A small network was shown many inputs. Here are its activations along a few directions, one row for each input.
In each table, some parts of the input vary, and every possible input appears once, in random order.
Descriptions start from the smaller parts, as in this example, which fits no table here: ring(5) and (point or (values(2) and line(4)) or line(11)).
Shared parts are said once, and a part with two or three values counts as separate values.

Other details of the inputs vary at random and push rows far along three fixed directions, the same in every table; ignore that.

A family of inputs:
r1: [ 21 -14  -2 -23   9   1 -10   6   1  11   2   4   8]
r2: [ -4   2  -9  -9  -4  -4   5   7 -14   5   1   3  18]
r3: [-6  0 -8  1  4  7  5 12  8 -6  7 -2 27]
r4: [  7 -34  23  30   6 -13  -6 -12   2   4 -21 -29   7]
r5: [ 17  -9  -5 -12   8  -1 -10   3  20   2  12  -6  18]
r6: [ -9  -2  13  22   8   4   2  -6  36 -15  12 -10   4]
r7: [ -4  -7 -12 -20   4   2   4   3  -7   2 -13   0  12]
r8: [  0  22   9   5  -4   0   5  -3   4  -9  11  30 -62]
r9: [ 1  2 -3 -2  7 12  7 13 11 -4  4 -3 25]
r10: [  5 -25   3  41   2 -14  -5  -2  -7  -1 -24 -30  10]
r11: [ -3  31  -3 -11 -10  18   3   0  22 -26  22   8 -15]
r12: [ -3   8   3  28  -8  -4  -6  -2   6 -29  -1  -1 -42]
r13: [  2 -22  17  24   3  -9  -4 -13  10  -2  -7 -23  11]
r14: [-14   5  -9   1  -1   2   5   5   9  -3   4  -3  28]
r15: [  5  -9  11  34  -3  -7  -7 -10 -16  22 -19 -13  -6]
r16: [  0 -23   8  22   6 -18 -15 -10  -7   2 -14  -7 -38]
r17: [  1  -7   2 -22   1   3   5  -1 -30  14 -27   7  -5]
r18: [ -6  38 -11 -37 -14   3   7  -3  14 -12  38  40 -37]
r19: [-11   4 -14  -4  -2  -2   4  -1   8  -5   3  -8  26]
r20: [ -2  -8  -5  -3  -1  -6   4   0 -23  10 -17  -6  15]
r21: [ 10  -9  -5 -20   1  -7   4  -2   1  15   0   4  10]
r22: [  4  -5 -16 -12   6   7  -5 -10  21   9   0 -10  16]
r23: [  8  -3   7  29  -4  -7 -10 -19 -11   8 -17 -11 -33]
r24: [ -9   1 -11   1   4   4   6   9   8  -3   7  -2  26]
r25: [  4 -18   0  30   1  -6  -4   1   3 -10 -13 -24  11]
r26: [ -3  36 -10 -37 -12   7   2  -8 -17  11  17  33 -32]
r27: [ 13  10   6 -28   1   4  -2  12 -24  17  12  32 -12]
r28: [-13  15   4  10  -2   9   6  -3   5 -10  -1   5 -13]
r29: [  2  -5 -11 -16   3   2   1   8  -1  -5  -3  -2  13]
r30: [  5   1  12  34   2  -1  -4  -9 -10  13 -16  -4 -29]
r31: [  3  11  13  22 -11  -2  -4   0 -13 -19  -4   6 -49]
r32: [ -5  -4  13 -14  -1   0   4   0  -6  11   6   7  18]
r33: [-8  8  0 -8  5 10 12  4 -8 10 -8  5 18]
r34: [  1   7 -17 -15   3   6  -4 -12  24   5   9  -7  10]
r35: [ -4   8  -5  36  -4  -1 -11 -21  39 -15   9 -23 -13]
r36: [  7 -23   5  26   2 -13  -5   1 -18   1 -29 -17  -9]
r37: [  9   4  13 -11  -6  10   5  10 -35  15 -14  10   2]
r38: [ -9  17  -1 -14   1   5  11   8 -25   4  -6  24 -19]
r39: [ -8  -6  -8 -15   2 -15  -5  -4  -9  16  11   3  13]
r40: [-13   8  -4  -1  -2   7   7   0  11   0   2  -5  28]
r41: [ -6   4  28  20  -3  -2  -1  -8  -6 -11   0  13 -49]
r42: [ -7  25  -5  -9  -7  14   1   7  23 -27  23  14 -15]
r43: [  7  -5   8  -9  -2  -6   9   4 -28  28  -5  19  -2]
r44: [-14  10  -2  26  -4   2   1 -10  29 -19   5 -18   7]
r45: [  6  -2   8 -10  -1   6   7  14 -36  13 -12  13   1]
r46: [-22  21 -11  -6   3   1  -4  -4  33 -18  38  16 -19]
r47: [-12  30 -17 -25   3  18   8  13  26 -25  29  22  -3]
r48: [ -3   3   4 -14  -6  -2   7  -2 -36  16 -19   7   0]
r49: [ 4  7  2 -2  6 19  8  9 12 -2  1 -6 26]
r50: [ 14  -6   8  32   0  -9 -16  -5  23 -12   8 -14 -13]
r51: [  5  -2   7  -8  -7  -8   6   3 -22  24  -2  17  -2]
r52: [  6 -11 -10 -14   6  10   0   7  16 -10  -2 -10  19]
r53: [ 17 -11  10   1   2  -5  -8   9 -16  22   0   4  15]
r54: [-11  -8  -3  45  -1  -8  -2  -6  22 -13  -6 -32  24]
r55: [  0  15   5  27  -7  10  -5  -8  36 -37   8 -15 -25]
r56: [ -9   1 -11   1  -1   1   3   9   9  -4   7  -3  27]
r57: [ -2  27   0 -15  -6   9   1  -6 -19  10   6  30 -44]
r58: [16 -6 -5 -8  5 -1 -9  2 16  3 16 -5 21]
r59: [ -8  -4   0   4   2  -1   8   7 -23  13 -14   1  18]
r60: [ 3 -4 -7 -6 -3 -7  4 -5 18  7 12 -4 22]
r61: [  7 -27   4  24   4 -10  -5   1 -16   0 -31 -16 -11]
r62: [12 -1  0 -1 11  5 -4 10 17  7 15  1 23]
r63: [ -6   0 -15  -4  -1  -3   2   4   8  -6   6  -7  25]
r64: [  1  -5  11  35  -8 -10  -4   1 -20  -8 -15  -6 -26]
r65: [  3   0 -11  -7   1   7   1   4  19 -14   9 -12  23]
r66: [  0  10   4  20  -7   1  -5  -3  14 -29   5  -4 -34]
r67: [  7  -4  -6 -13   5  18   0   3  26 -13  -1 -14  20]
r68: [ -1 -16   3 -19   8   3   0  -6  20  -3   4  -7  19]
r69: [ -5  -6   4 -10   8 -11   1   5 -32  28  -3  17  -4]
r70: [ 12   1   6  15  -1  -6 -12   0  14  -4  15  -4  -4]
r71: [ 6 -6 -9 -8  0 -6  4 -5 18  6 11 -5 20]
r72: [ -3   1  -4  -8  -2   3   4  13 -13   3   0   6  19]
r73: [  7 -18   8  24   2  -5  -7   2 -12 -13 -26  -8 -34]
r74: [ 12  -7   2 -19   0   2   1   8 -25   5 -15   4  -5]
r75: [  0 -12  17  -4  -2  -8   3  -4 -19  17  -3  -1  17]
r76: [ -1  -7  -3 -25   3 -15  -6  -2 -26  18  -1  14 -17]
r77: [  7   2  -4  -9   0  13   3   1  11  -7   2 -12  24]
r78: [  8  -4  11   1   1  12   6   9 -21  13 -14  -3  18]
r79: [  1  10 -12 -20  -1   4   1  -7  38 -18  21  14 -27]
r80: [-11  -4  -3 -10   2 -11  -4   2  -9  18  12   8  15]
r81: [-12  -3  -9  -3   2 -13  -5  -4  10   8  20  -5  23]
r82: [ -7   5  -1  12  -3   2   2 -10  11 -13  -6 -11  -5]
r83: [ -6  -2  -9 -25   2 -12  -4  -4 -13  13  12  11   0]
r84: [ -3   4  24  16  -8  -9  -4 -15  -6 -15  -1   7 -52]
r85: [  0  -4  -4 -18  -1  -5   5   3 -34  12 -22   7  -4]
r86: [ -5  14  -2 -25  -4   5   5  -4 -14  -3  -8  15 -24]
r87: [ -7   2 -10   1   8   5   7  11  10  -2   4  -2  25]
r88: [ 15 -11   6 -10   1   8   2   5 -16   9 -20 -10  13]
Each input here is: line(8) and (values(5) or line(6)).
Changing only the line(8) part turns r45 into r74. The same change can be made to r3. Which row results? -> r29
Changing only the line(8) part turns r27 into r50. The same change can be made to r59. Which row results? -> r19
Change only the values(5) part in r30. List by row number the other rows that result. -> r6, r8, r62, r69
Change only the line(6) part in r67. List by row number the other rows that result. -> r7, r17, r52, r61, r73
A walk changes only the line(8) part. It starts at r33 and steps to r28. List the rest of the walk in order. -> r40, r44, r48, r82, r86, r17
Change only the values(5) part in r41. List by row number the other rows that result. -> r27, r43, r46, r57
Which other rows agree with r80 in the line(8) part? List them by row number. -> r14, r15, r32, r37, r40, r42, r51, r53, r56, r72
